[[89 53 62 80 66]
 [69 73 76 64 78]
 [70 47 84 56 88]
 [90 43 23 70 37]
 [92 62 41 93 31]]
Rows and columns are numbered from 1.
The entry at row 2, column 3: 76
The entry at row 1, column 3: 62
The entry in the bottom-right corner -> 31
The entry at row 2, column 1 is 69
Which number is the entry just left of 37? 70
The entry directly above 78 is 66
Which number is the centre entry? 84
Which number is the entry just right of the centre entry? 56
Which number is the entry directly below the smallest entry? 41
The top entry of the column that holds the largest entry: 80

Read these off the row that follows.
1) The entry just left of 209?
2) The 1st entry from the right?
3) The 3rd entry from the right?
[77, 110, 23, 15, 76, 209]
1) 76
2) 209
3) 15

[[157 136  72  47  81  54 125  74 158 118  88]
 [173 188 121  74 151  41 133  74 154 128  88]
 [146 240 121  70 151  58  53  20 195 153  34]]
Counting starts at 1.
The entry at row 3, column 3: 121
The entry in the top-left corner is 157
The entry directly above 146 is 173
Give the entry directly above 240.
A: 188
Give the entry at row 1, column 2.
A: 136
The entry in row 3 and column 1 is 146
The top-right entry is 88
The entry at row 1, column 3 -> 72
Give the entry in the bottom-right corner.
A: 34
Give the entry directly below the centre entry.
A: 58
The entry just left of 81 is 47

x =
-1.494,0.482,-0.618,-1.293,-0.344,-2.090,1.005,-0.469,1.870,-0.061,1.290,0.309,0.689
-0.961,0.524,-0.216,-0.742,-0.120,-1.396,0.736,-0.606,1.338,0.011,1.022,0.367,0.465
0.549,-0.182,-0.007,0.618,-0.028,1.142,-1.256,0.007,-1.683,-0.341,-1.370,-0.649,-0.991
0.962,3.021,1.639,2.237,1.309,2.119,-1.536,-1.521,-1.082,-0.020,-0.653,0.443,-1.336
-1.943,-1.989,-2.820,-2.728,-1.610,-2.276,0.508,2.393,0.583,-0.367,-0.390,-1.406,0.679
0.632,-0.658,0.045,0.526,-0.090,0.884,-0.983,-0.170,-1.505,-0.354,-1.139,-0.543,-0.854
-1.752,0.977,-0.929,-1.327,-0.375,-1.976,0.573,-0.218,1.580,-0.155,0.874,0.001,0.404
0.771,-0.331,-0.173,0.795,-0.022,1.512,-1.565,0.360,-2.265,-0.327,-1.850,-0.929,-1.228
-1.925,1.722,-1.132,-1.212,-0.271,-1.719,0.171,0.105,1.351,-0.153,0.518,-0.219,0.159
1.466,-0.581,0.487,1.337,0.244,2.092,-1.434,0.169,-2.321,-0.209,-1.689,-0.579,-1.126
The top entry of the column that holds the smallest entry is -0.618
The top-right entry -> 0.689
The smallest entry in the first row is -2.090
The bottom entry of the column that holds the smallest entry: 0.487
Report the third entry from the end, reading row by row.
Answer: -1.689
Report the entry directly above 2.393.
Answer: -1.521
The entry directly above -0.022 -> -0.375
The second largest entry: 2.393
The entry directly above -1.406 -> 0.443
The entry directly above the largest entry is -0.182
Report the entry directly below 1.142.
Answer: 2.119
Report the second entry, reading row by row.
Answer: 0.482
Report the entry directly below 0.482.
Answer: 0.524
The entry directly below -0.173 -> -1.132
The first entry, reading row by row -> -1.494
Report the last entry, reading row by row.
Answer: -1.126
The first entry of the largest entry's row: 0.962
The entry directly below -0.022: -0.271
Report the largest entry in the last row.
Answer: 2.092
Report the minimum.
Answer: -2.820
The entry directly below the smallest entry is 0.045
Report the bottom-left entry.
Answer: 1.466
Report the entry just right of -0.182.
Answer: -0.007
The entry directly above 0.169: 0.105
The entry directly below the largest entry is -1.989
Report the entry directly below -1.082.
Answer: 0.583
The first entry of the smallest entry's row -> -1.943
The last entry of the smallest entry's row: 0.679
The smallest entry in the last column: -1.336
The entry directly below -1.536: 0.508

[[1087 6927 3127 7769 3324 5738 7809]
 [3241 8514 4245 2244 5083 8247 6108]
 [4345 4970 2230 4293 5534 3992 7747]]
The entry just left of 5534: 4293
Find the entry directly below the largest entry.
4970
Find the third smallest entry.
2244
The entry in the bottom-left corner -> 4345
Find the first entry in reading order.
1087
The entry just left of the centre entry: 4245
Find the entry just right of 5534.
3992
Find the maximum.
8514
The third largest entry -> 7809
Find the bottom-right entry.
7747
Find the entry just left of 8514.
3241

Read these off the array that follows. Rows and columns are numbered from 1.
1) Give the entry at row 2, column 2.
2) Give the entry directly below 9.60.
3) Give the entry at row 3, column 1.
4) Give the smallest entry.
5) Give the entry just left of 17.98.
6) Give the entry directly below 20.43.
7) Give the entry directly below the smallest entry.
8) Give the entry just right of the smallest entry.
[[  5.62  24.09 -16.44  20.43 -11.87  -9.55  -9.05]
 [  7.89  -6.38  16.53  -3.48  15.01  18.77  17.21]
 [ -5.02   8.49   3.31   0.79   8.53  -4.74   3.47]
 [ 15.30  -4.41  15.63   4.31   8.17  19.94  11.86]
 [ 15.75   1.97  10.05   5.50   3.82  17.05  10.76]
 [ -6.93   2.59  12.16  -9.82  17.98   3.39  15.75]
 [ 18.74  -2.39  15.95   9.60   1.19  16.37   5.77]
 [ -3.33  22.67  -8.02   8.37  -4.58 -12.70  -3.40]]
1) -6.38
2) 8.37
3) -5.02
4) -16.44
5) -9.82
6) -3.48
7) 16.53
8) 20.43
